A small network was shown many inputs. Here are its activations along a few directions, one row for each input.
Each table varies a few parts of the input and shows all the possible inputs, shuffled.
Descriptions start from the smaller parts, as in this example, which fits no table here: one of 5 places around a ring, together with either a single point or (one of 2 separate values, together with one of 4 places along a line) or one of 11 places along a line.
Shared parts are said once, and a part with two or three values counts as separate values.

Other details of the inputs shift rows strongly along two fixed directions, in all tables alike. That doesn't count.

Rows:
row 1: [ 13 -60   5  39  48   1  46  -3  20 -28 114 -33]
row 2: [ -1 -86  18  -9  74   3  16   5 -14 -37  49  -4]
row 3: [ -6 -35   8 -29  44 -34  20  -4  11 -35  70 -12]
row 4: [  5  51   2  16 -15 -16   2   6 -12  21 -58 -12]
row 5: [ 20  65 -40  47 -40  45  35 -31   2  10  24 -82]
row 6: [-18 -48   1  12  41  33  50 -20   9  -6 106 -19]
row 7: [  1  -1  15  -4 -47 -59 -71  45  38 -25 -30  84]
row 8: [  -6 -109   63  -74  108   -4  -35  -16   28  -63   82   30]
row 9: [ 27  25  41  12 -23 -22 -65  65  40  -2 -43  55]
row 10: [-16   7 -19  -6 -54 -34   7 -14 -19 -10 -54   2]
row 11: [-18  23 -75  43 -24   3  73 -15 -37   9  15 -57]
row 12: [-12   9   0 -33 -20  -2 -65  -7  -9   2 -68  14]
row 13: [ 13 -10  44   9  46  18  47   4   8 -10  92 -67]
row 14: [  34 -102  101  -29  115    2    1   36   26  -21   59   45]
row 15: [ -6   4   6 -15 -45 -30 -83  24  47 -18 -27  93]
row 16: [-10  46 -32 -21 -35  -5 -22  -8   3  20 -35 -13]
row 17: [ 21 -21   8  12  69  18  61   8 -10  -4  80 -39]
row 18: [-12 -40  22  -7 -14 -34 -39  48   8   4 -79  95]
row 19: [  8  38 -12  33 -18  21  68 -35 -32   6 -13 -98]
row 20: [  -8   32  -42    7  -42   26   48  -74  -29   20   -8 -105]
row 21: [  3 -27  45 -21  21 -18  -1  12  19  -4  66 -30]
row 22: [ 17 -85  91 -56 112 -43 -20   3  41 -17  79   1]
row 23: [ 18  38 -18  19 -67 -26 -27  13  12   7 -22 -25]
row 24: [  8 -14  20  -8  66  48  22 -37 -11 -23  45 -69]
row 25: [  7  39 -10  39 -44  10  15  37 -26  27 -23  17]
row 26: [ 14 -12  30  -6   9  -4 -59  61 -19  -5 -83  86]
row 27: [ -3  16   4  -9 -45 -26 -10  -6 -12  14 -63 -23]
row 28: [-21  38 -71   7 -39   0  54 -78 -30   5   4 -63]
row 29: [-20  -2 -25   2 -13  -9 -19   1   2  24 -55  66]
row 30: [ -6  21 -49  45 -56  13 -11   1   9   9 -14  30]
row 31: [-25  30 -23   8 -70 -32   0   7 -11  -5 -13   9]
row 32: [-19 -19 -25  -9 -14  12 -40  11 -17  -4 -66  61]
row 33: [ 31  24   2  42 -34  -4 -29  53   6  12 -29  52]
row 34: [ -8  55   6   6 -39  24 -20  18  11  23 -29  11]
row 35: [ 12 -24  31   3  44  42  21  11  10   8  75  13]
row 36: [  1  65 -39  28 -10  32  56 -58 -24  26  -7 -87]
row 37: [ -8  39 -23 -13 -32 -12 -18 -33  -5  31 -47 -17]
row 38: [-21  18 -59   6 -46  16  61 -80 -32  -5   3 -75]
row 39: [-17   5 -69  34 -36  39  76 -59 -36  15  -7 -60]
row 40: [-25   1  -8  25 -42 -21 -13  46  -3  13 -29  60]
row 41: [ 12  11  22 -22 -38 -21 -98  35  54   7 -38  64]
row 42: [  6  58 -70  35 -19  50  68 -27 -38  27  10 -56]
row 43: [-16 -22  14 -37 -17 -47 -70  29  -9 -32 -71  73]
row 44: [ -6 -80  52 -69 100 -18 -21  -2  51 -44 103  41]
row 45: [-24  22 -56  11 -30   7   6   5  -7  17 -32  31]
row 46: [ 13 -39  70 -45 108  14 -19  20  51 -17  71  16]
row 47: [ 19 -11  -3  10  54  35  48 -31 -10  17  45 -24]
row 48: [  6  35 -21  29   0  28  46 -29 -48 -13  -9 -99]
row 49: [-14 -24  11  -3   0 -48 -43  46  11  14 -70 100]
row 50: [  3  59 -10  10 -20  -9   0  28  -6  13 -45 -11]
row 51: [-18  24 -31  -1 -42 -47   5 -19 -19   0 -42   4]
row 52: [-14  28   8 -23 -50  -6 -53  16  19  23 -30  27]
row 53: [ 26 -38  36   5  75   0  33   8  -4   5  46  -1]
row 54: [  0   9  29 -42 -10 -54 -75  55  25   8 -58  64]
row 55: [ 10 -28  55 -19  62  30  12 -21  22  -7  30 -25]
row 56: [-20 -33  18 -27  18   2   9 -21  23 -25  86   2]
row 57: [ 11  32 -50  36 -27  59  78 -50 -44  26 -10 -68]
row 58: [ -6   5  10 -23 -23 -27 -55  14 -19  -4 -72   6]
row 59: [ 20 -33   0   0  64  59  38 -28 -30 -15  50 -39]
row 60: [ 25  28  -7  30 -33  22 -39  32  16  19 -26  62]
Each input here is: one of 2 separate values, together with one of 5 places around a ring, together with one of 6 places along a line.
The inputs of row 47 and row 60 match in every part but the place on the line of 6. If row 29 is changed in the same way as row 47 into row 60, which row does it become?
> row 30
The inputs of row 16 and row 52 match in every part but the place on the line of 6. If row 46 is changed in the same way as row 16 into row 52, which row does it become?
> row 34
Which other rows does row 21 become when the place on the ring of 5 takes its other values? List them by row number.
> row 13, row 25, row 31, row 40
Which other rows does row 26 become when the place on the line of 6 takes its other values? List them by row number.
> row 14, row 17, row 25, row 33, row 53
Which other rows does row 5 become when the choice among 2 separate values takes its other values? List them by row number.
> row 9
Which other rows does row 14 become when the choice among 2 separate values takes its other values? List them by row number.
> row 57

Rows:
row 61: [ -2  35 -28  22 -23 -16  28 -16 -24  15 -25 -48]
row 62: [  5  -2  44 -29  15 -16 -42  27  48  -3  41  40]
row 63: [ 16 -46  54 -11  66   0  30  20   7  -4  68  -9]
row 64: [ 12  15  -1   9 -40 -19 -52  43  30   1 -40  74]
row 65: [ 10   5  12   6 -12  11 -18  20  36 -17  52  11]
row 66: [  4  32  -7  10 -45   5   0  -2 -41   4 -65 -26]
row 67: [ -2  41 -10  11 -43  -6  15  12 -32  22 -59 -14]
row 68: [-26  30 -66  10 -31 -10  35 -17 -33  -3  -4 -16]
row 69: [ 15 -33  43 -35  57  27 -37  -7   8  -9 -14  37]
row 70: [ 17 -39  52 -17  77  25  11 -11   6 -29  36 -28]
row 71: [  9  28 -23  45 -58   9  10  33 -29  16 -39   5]
row 72: [  4  32 -23  16 -40 -15 -11 -13 -29   0 -64 -30]
row 73: [-32  32 -61  -9 -40 -20   7 -10 -31  -1 -45  -2]
row 74: [  9  -8 -13   9  52  50  63 -39 -13  20  64 -49]
row 75: [-26  -8   5 -12 -44 -37 -37  13  21  16 -53  83]
row 76: [  8 -32  49 -15  82  15  24   1  14  -9  45 -19]
row 77: [-22   0 -24   6 -32 -22 -48  39  -3 -21 -38  92]
row 78: [-10 -13 -44  43 -33  20  66 -54 -14  -9  59 -51]
row 79: [ -6  48 -23   3 -50  12 -15 -29  -9   0  -7 -62]
row 80: [  9  -2   3  19  48  30  66 -15  -9   4  57 -60]
row 81: [  2  21 -32  11  23  49  64 -57 -29  23  22 -70]
row 82: [ 15 -41  57 -18  54 -40 -35  40  32  -4  16  61]
row 83: [  6 -14  25 -28  31 -23 -15   3  30  -2  19   5]
row 84: [ -8 -45 -20 -29  46   6  31 -38 -23 -41  58 -60]
row 85: [-21  -5 -37   0 -54   0  15 -51 -21   0 -31 -42]
row 86: [ 17 -47  35  15  68  30  18  27  19 -13  64  -2]
row 87: [ 12   6   4  25 -31 -26 -48  51  10   5 -51  69]
row 88: [-20 -60  39 -40  23 -29 -21  -5  32  -2   9  43]
row 89: [  5  13  21 -21 -17 -40 -60  43  39  12 -46  85]
row 90: [ 13 -40  26  -1  48  34 -30  29  21   8  17  63]
row 91: [-14  59 -24   5 -45   3   4 -20  -1  17   5 -52]
row 92: [  2  39 -32   1 -50  -8 -18 -19 -11   2 -53 -29]
The inputs of row 89 and row 64 match in every part but one. If row 62 is changed in the same way as row 89 into row 64, which row does it become?
> row 65
What is each input in this table made of?
> one of 4 places along a line, together with either one of 2 separate values or one of 6 places along a line

Rows:
row 93: [ 15  33  -7  17 -17  44   3 -15  -8   0  -1 -42]
row 94: [  5 -29   9  -7  79  27  32 -28  20   2  71 -23]
row 95: [ -9 -33   1  -5  43  12  31 -15  15  -3 103  10]
row 96: [ 11  -9  37 -26  45  -1 -21  41 -13  -9 -17  20]
row 97: [ 16 -31 -14  27  10   8  38 -17 -18  -3  18 -14]
row 98: [  1  21 -16  -8 -16 -11 -43  20  20  23 -46  84]
row 99: [-32  40 -53 -16 -52 -35  -6 -36 -40 -24 -64 -27]
row 100: [ -3  24 -14  24 -37 -18  38  -3   8  11  23 -42]
row 101: [ 17  -5   3  -4  12 -30 -31  41   2 -15 -18  46]
row 102: [ -3   9  17 -23  27  16 -29  15  14  21 -31  55]
row 103: [  8 -10  33 -17  46 -10 -31  39  -8 -10 -17  28]
row 104: [-19 -60  11 -36  21 -17  10 -52  -9 -36   3  -8]
row 105: [ -6 -55  18   5  14  -4   2  25  13 -10   6  45]
row 106: [-10  14 -43  27 -21 -12  33  10 -25 -14  31 -27]
row 107: [ -3  59 -61  40 -31   6  32  -9 -43   3 -40 -59]
row 108: [ -3 -12  10  14 -12  -8 -37  28  -4  14 -84  63]
row 109: [ -8  21  16   4 -54 -49 -33  44  23  14 -27  58]
row 110: [-15 -11  -5 -49 -39 -21 -81  -7  13  -9 -41  20]
row 111: [-19  21 -39  10 -20  13  20  -5   7  18  12  14]
row 112: [ 12  15  56 -21   6 -16 -26  33  13  21 -36  19]
row 113: [ 14  63 -26  21 -51  52  15 -19 -26  11 -31 -53]
row 114: [ -3  29 -13  -7  15  46  36 -22 -13  23  -3 -24]
row 115: [ -2  -7  -6  25  -7  22  16 -16   9 -18  85 -30]
row 116: [ 25  -2  15   0 -12   4 -54  20  29  -8  -4  46]
row 117: [ -4   4 -12   5 -13 -23 -14  42  -2 -14 -13  32]
row 118: [-24  13  -8 -28 -39 -42  -1 -44  -3  -5 -21 -46]
row 119: [ 10 -59  60 -18  63  17  -4  20  -3   0  -2  32]
row 120: [ 15   4  17  14  23  -6  35 -17  11   9  37 -65]
row 121: [  3  -1 -11  27  -2  25  31 -19 -41  17 -30 -23]
row 122: [  1  -4   4  12 -13  16 -16   9  28 -16  32   8]
row 123: [ 28 -31  46  -9  41 -29   3   8  36  -4  56  -4]
row 124: [ 21 -35  36   1  61  34   3 -16  32 -25  79 -39]
row 125: [-33 -22 -15 -54  16 -12  -9 -45   7  -4  10  -4]
row 126: [ 11  33   6  13  -9   0  31 -13 -11  24   0 -62]
row 127: [-17  13 -50  43 -76   1  28   5 -30  14 -39  11]
What is each input in this table made of?
> one of 5 separate values, together with either a single point or one of 6 places along a line
The inputs of row 127 and row 95 match in every part but the choice among 5 separate values. If row 121 is changed in the same way as row 127 into row 95, which row does it become?
> row 102
Which other rows does row 120 become when the choice among 5 separate values takes its other values? List them by row number.
> row 94, row 107, row 108, row 124
Which other rows does row 125 become when the choice among 5 separate values takes its other values? List them by row number.
> row 99, row 104, row 110, row 118
